A small network was shown many inputs. Here are its activations along a few directions, one row for each input.
In each table, some parts of the input vary, and every possible input appears once, in random order.
A made-up example of a description, with smaller parts first: ring(8) and (point or line(9) or (values(3) and line(6))).
Shared parts are said once, and a part with two or three values counts as separate values.
(in the rows, 128 means zero)

Other details of the inputs shift rows strongly along two fixed directions, in all tables alike. That doesn't count.

A family of inputs:
row 1: [121 113 102 124  86 131 161 105  97 139 115 112 142]
row 2: [155 122 135 130  99 129 142 124  94 147 128 125 122]
row 3: [129 123 140 134 169 145 100 183  99 114 109 123 127]
row 4: [118 120 132 128 157 147 107 163 104 124 107 120 137]
row 5: [133 138 135 135 177 160 113 172  91 122 124 125 115]
row 6: [123 137 130 119 190 139 105 177 102 111 100 138 127]
row 7: [119 145 127 120 158 122 114 132 170 122 127 138 127]
row 8: [136 121 134 129 102 111 136 113  93 133 121 132 134]
row 9: [126 144 132 131 154 147 119 131 154 129 152 126 114]
row 10: [120 143 132 119 161 121 113 135 167 119 128 139 124]
row 11: [126 144 139 124 159 114 112 138 169 116 132 143 116]
row 12: [104 148 120 128 145 130 120 114 164 122 148 132 139]
row 13: [127 127 145 134  89  97 120  84 231 137 172 133 115]
row 14: [121 134 125 136 151 135 123 134 153 100 146 123 102]
row 15: [117 138 121 116 183 143 114 167 109 118  99 132 142]
row 16: [129 130 126 141 193 160 111 195  80  83 113 125 105]
row 17: [131 103 125 125  83 122 137 114 103 154 105 119 150]
row 18: [132 118 122 124  82 111 146  89 102 145 120 129 147]
row 19: [145 119 129 126  96 133 145 115  96 153 127 124 128]
row 20: [110 130 130 130 111 115 121  95 220 138 161 127 132]
row 21: [127 122 116 109  92 114 151 110 113 152 101 132 157]
row 22: [114 134 115 134 148 138 128 122 159 108 145 119 113]
row 23: [109 144 123 130 148 126 120 113 161 120 149 132 134]
row 24: [127 144 132 133 119 125 133  87 211 142 178 129 114]
row 25: [145 108 141 134 101 120 127 146  94 136 109 126 134]
row 26: [134 109 115 126 100 129 149 117  91 125 118 118 123]
row 27: [134 121 117 123  78 136 161 101 100 166 123 120 149]
row 28: [118 136 129 129 178 144 105 160  88 107 118 133 129]
row 29: [146 123 136 119 118 108 133 137 105 132 103 138 131]
row 30: [132 120 127 124  92 113 141 100  96 139 119 129 143]
row 31: [143 145 142 141 146 135 118 142 158 122 158 135 102]
row 32: [134 102 132 125  88 119 133 122 102 149 110 122 142]
row 33: [138 118 120 124  85 134 159 103  97 162 124 119 144]
row 34: [114 135 119 132 156 142 123 132 152 102 143 120 109]
row 35: [146 126 139 125 133 114 128 155  96 124 100 143 127]
row 36: [131 147 145 141 131 103 114 108 199 107 173 147 107]
row 37: [127 140 136 134 184 141 102 172  87  99 119 133 124]
row 38: [130 134 129 136 119 114 130 102 202 105 172 128  96]
row 39: [123 105 120 121  69 123 147 104 114 160 109 119 161]
row 40: [127 110 106 125  91 130 160 106  96 135 116 112 137]
Each input here is: values(5) and line(8).
- Changing only the values(5) part turns row 17 into row 24. The same change can be made to row 32. Which row results? => row 19
- Changing only the values(5) part turns row 40 into row 15. The same change can be made to row 26. Which row results? => row 6
- Change only the values(5) part in row 10. List by row number the other rows that result. => row 4, row 9, row 30, row 34
- Change only the values(5) part in row 36. List by row number the other rows that result. => row 16, row 25, row 31, row 35

A family of inputs:
row 41: [134 130 124 130 112 106 139 118 130 119 128 125 143]
row 42: [130 126 133 128 106 109 133 112 102 122 120 126 146]
row 43: [112 159 131 128 176 120 115 117 195 102 165 143 101]
row 44: [117 150 156 130 154 123 105 131 229 127 173 135 109]
row 45: [127 136 125 129 123 105 141  91 150 127 147 142 117]
row 46: [ 98 144 133 131 178 158 110 145 167 122 150 116 124]
row 47: [120 122 112 122  74 119 148  89 182 135 153 126 131]
row 48: [125 116 125 134 174 137 107 154  83 110 102 123 122]
row 49: [155 133 143 163 130 137 136 136 125  91 173 116  70]
row 50: [121 133 126 135 170 136 111 166  61 107 102 126 144]
row 51: [127 109 118 124 101 144 157 131  83 156 106 107 151]
row 52: [134 139 140 139 141 122 105 131 145 128 143 143 135]
row 53: [112 123 116 126  87 123 136  92 166 135 152 131 128]
row 54: [156  98 137 120  56  99 140  89 104 166 111 128 132]
row 55: [122 140 120 113 101 124 146  79 162 144 155 128 124]
row 56: [135 116 147 129  93 113 136 119 122 161 126 131 135]
row 57: [192  95 147 148  55 135 165 134  18 142 123 115 104]
row 58: [138 110 133 118  89  98 140  83 157 128 133 120 120]
row 59: [122 137 114 131 164 159 121 162  94 117 114 115 152]
row 60: [153 101 137 114 104 126 130 140  61 145  86 121 135]
row 61: [120 145 127 117 198 148 119 171  84  97 108 130 119]
row 62: [142 115 129 120  82 110 140 129 128 137 119 139 131]
row 63: [136 142 144 128 136 123 109 136 148 123 138 135 134]
row 64: [125 104 115 116  46 120 158  87 103 150 121 123 143]
row 65: [146 106 136 114  40  97 151  96 125 151 123 138 135]
row 66: [128 134 110 136 115 135 137 121 125 137 122 121 152]
row 67: [131 111 118 130  50 115 173  77 151 173 131 115 146]
row 68: [126 100 109 127  50 120 158  85 102 155 124 130 146]
row 69: [125 125 135 129  94  97 152  93 195 135 154 123 126]
row 70: [115 135 122 123 172 153 103 138 162 113 140 113 117]
row 71: [121 120 140 138  78  89 148  65 199 146 165 133 124]
row 72: [130 108 119 117 113 142 130 118  86 143 106 108 136]
row 73: [120 147 112 119 168 157 134 141 132 120 132 126 125]
row 74: [110 126 121 130 166 138 111 170  83  98 106 133 123]
row 75: [136  97 134 119  68 109 168 111  64 152  95 114 149]
row 76: [130 147 135 128 185 141 105 158 118 122 129 149 117]
row 77: [153  92 121 118  65  99 161  96  88 144  96 114 138]
row 78: [135 125 142 121 162 138  96 159 107 122 110 125 119]
row 79: [120 140 124 135  86 109 131  63 205 142 176 129 136]
row 80: [121 157 120 131 185 128 125 142 169 101 137 139 108]
row 81: [130 134 140 135 170 126  88 136 179 121 149 139 106]
row 82: [134 110 130 122 124 139 120 172  37 132  83 137 139]
row 83: [132 117 124 137 119 118 133 131  56 127 103 128 153]
row 84: [137 106 104 125 136 156 136 155  50 140  75 107 144]
row 85: [111 129 103 132 162 165 123 174  97 112 102 125 135]
row 86: [113 132 120 136 159 141 103 112 186 124 158 124 114]
row 87: [145 146 131 126 106 104 141  98 193 145 148 149 116]
row 88: [135 112 131 130  96 117 127 128 107 138 119 146 132]
row 89: [106 133 138 130 195 150 109 183  85 107 107 117 126]
row 90: [127 113 117 123 117 124 142 149  85 111  99 128 134]
row 91: [120 152 123 143 178 129 110 154 152  97 129 131 131]
row 92: [106 159 127 132 165 141 103 121 209 108 173 126 127]
row 93: [131 150 138 117 190 149 107 173 110 113 119 140 118]
row 94: [129 140 143 129 179 147  95 182  79 114 108 133 141]
row 95: [143 106 138 115  40  97 147  92 122 152 124 139 134]
row 96: [116 144 114 128 153 145 128 115 140 131 147 134 123]
row 97: [102 148 132 129 160 122 106 131 212  84 162 138 103]
row 98: [147 134 130 136 113 115 126 133 127 138 117 136 145]
row 99: [107 131 128 126 166 165 122 160 111 129 123 110 137]
row 100: [126 121 127 136 119 118 149 130 128 134 114 122 134]
row 101: [124 122 111 124 186 169 111 176  86 115  99 106 131]
row 102: [110 144 119 137 161 125 115 146 186  90 139 139 110]
row 103: [140 122 138 133 111 124 139 142 120 152 108 130 137]
row 104: [124 110 122 132  84 101 143  97 131 126 132 140 128]
row 105: [122 109 122 119 125 134 133 160  35 112  81 126 137]
row 106: [130 138 109 124 119 137 153 106 142 141 129 129 131]
row 107: [123 166 147 121 164 120 103 117 221 116 174 149  98]
row 108: [105 134 128 134 140 142 124 120 166 140 152 119 129]
row 109: [116 133 135 126 184 133  98 146 145  96 128 121 108]
row 110: [117 155 135 121 140 106 127  91 202 110 167 139 103]
row 111: [132 118 149 122 123 132 126 152  83 149 106 124 138]
row 112: [109 127 115 122 141 156 122 149 112 114 121 124 132]
row 113: [141 138 140 121  84  92 139  69 197 152 167 151 114]
row 114: [136 135 135 127 176 136  97 163 156 114 127 128 113]
row 115: [125 110 116 125 122 141 125 118 101 141 116 113 132]
row 116: [130 134 143 129 155 135 119 165 140 133 125 127 127]
row 117: [123 116 138 131  94 105 147  99 135 144 133 124 132]
row 118: [161 120 131 111  56  96 166  87 123 163 124 139 134]
row 119: [140 151 134 165 145 156 121 124 197  96 215 116  65]
row 120: [140 125 118 116 118 117 158 124  86 128 106 130 132]
row 121: [131 114 130 128 101  97 129  83 163 130 140 126 115]
row 122: [118 129 114 138 161 159 116 154  64 127 110 122 155]
row 123: [137 108 141 132 115 130 133 147  65 159 101 131 144]
row 124: [135 139 133 134 173 131  98 154 177 117 128 133 110]
row 125: [127 151 144 137 148 118  96 125 185 121 158 143 126]
row 126: [151 123 134 127 103 118 134 138  91 140 107 131 152]
row 127: [125 135 123 135 174 127 110 143 166 102 124 124 110]
row 128: [104 126 121 139 199 180 111 185  69 126 107 117 142]
row 129: [124 136 131 129 148 126 120 144 104 107 120 124 141]
row 130: [127 124 120 124  93 132 138 107  91 144 121 116 157]
row 131: [123 138 116 120 103 123 146  78 161 148 156 132 124]
row 132: [143 116 125 127  86 116 140 137 111 139 102 140 135]
row 133: [113 150 119 118 184 165 120 149 121 113 130 125 123]
- What do these inputs look like to the network? => values(3) and (point or (values(5) and line(6)))
- Changing only the values(3) part turns row 70 into row 58. The same change can be made to row 59. Which row results? => row 41
- Changing only the values(3) part turns row 131 into row 113. The same change can be made to row 68. Which row results? => row 88
- Changing only the values(3) part turns row 69 into row 51. The same change can be made to row 83. Which row results? => row 122
- Change only the values(3) part in row 97. List by row number the other rows that result. => row 65, row 112
- Change only the values(5) part in row 85. List by row number the other rows that result. => row 66, row 67, row 84, row 106
- Change only the values(3) part in row 71. List by row number the other rows that result. => row 123, row 128

A family of inputs:
row 134: [ 89 148 107 133 213 192 105 173 132 114 136 105 132]
row 135: [134 125 139 133 102 128 129 113 160 138 156 127 113]
row 136: [121 126 135 125 142 131 108 155 109 128 109 134 142]
row 137: [130 133 140 121 106  99 122  82 211 134 165 141 108]
row 138: [134 134 131 139 154 131 121 139  94 114 125 128 128]
row 139: [119 131 124 131 184 148 114 183 101  94 110 127 116]
row 140: [143 121 127 126 103 123 151 128  56 135 109 134 136]
row 141: [139  99 130 115  77 118 146 136  38 158  77 128 162]
row 142: [142 137 123 131 146 138 137 155  66 118 109 135 130]
row 143: [139 119 137 119  41  84 156  68 179 163 142 141 143]
row 144: [ 91 136 106 123 136 144 129 113 157 143 126 123 158]
row 145: [124 131 138 130 126 114 115 122 165 132 134 136 137]
row 146: [126 135 130 128 155 142 119 158  72 112 116 133 125]
row 147: [ 96 148 105 126 151 146 131 103 159 123 152 120 139]
row 148: [133 135 140 145 143 132 114 124 181 125 163 121 111]
row 149: [144 108 131 135 134 155 127 168  34 135  93 114 136]
row 150: [120 134 131 141 161 121 111 133 182  97 149 124 110]
row 151: [142 115 136 113  70  99 147  86 135 154 128 134 125]
row 152: [144 114 131 126  53  97 153  76 114 146 138 136 131]
row 153: [120 134 134 138 207 178  89 206  83 105 117 121 115]
row 154: [138 125 132 126 157 131 118 149  88 128 103 122 128]
row 155: [138 126 122 130 111 113 143 120 152 117 132 131 118]
row 156: [154 112 128 119  34  88 167  84 119 169 112 136 155]
row 157: [135 103 125 125  61  96 147  90 137 133 131 127 125]
row 158: [104 128 101 112 164 161 131 137  91 138 103 114 149]
row 159: [122 117 126 127 141 133 123 154 104 107 114 126 119]
row 160: [136 137 141 135  98 119 135  95 212 138 178 132 106]
row 161: [153 103 129 110  86 120 160 129  30 157  76 127 144]
row 162: [ 81 153 104 128 186 156 110 126 214  95 159 116 123]
row 163: [145 109 131 120 121 127 134 140  52 142  86 125 137]
row 164: [137 145 134 140 139 137 125 133 179 125 158 130 107]
row 165: [131 127 136 131 115 110 121 119 146 138 125 129 144]
row 166: [114 140 130 139 171 128 101 141 190  91 151 128 104]
row 167: [116 160 136 141 189 133  94 139 184  92 168 138 104]
row 168: [149 132 130 118 102 106 146 101 154 143 132 138 121]
- Changing only one part turns row 160 into row 140. The same change can be made to row 149. Which row results? => row 167
- What do these inputs look like to the network? => values(5) and (point or line(6))
- Change only the line(6) part in row 159. List by row number the other rows that result. => row 139, row 150, row 155, row 157, row 166
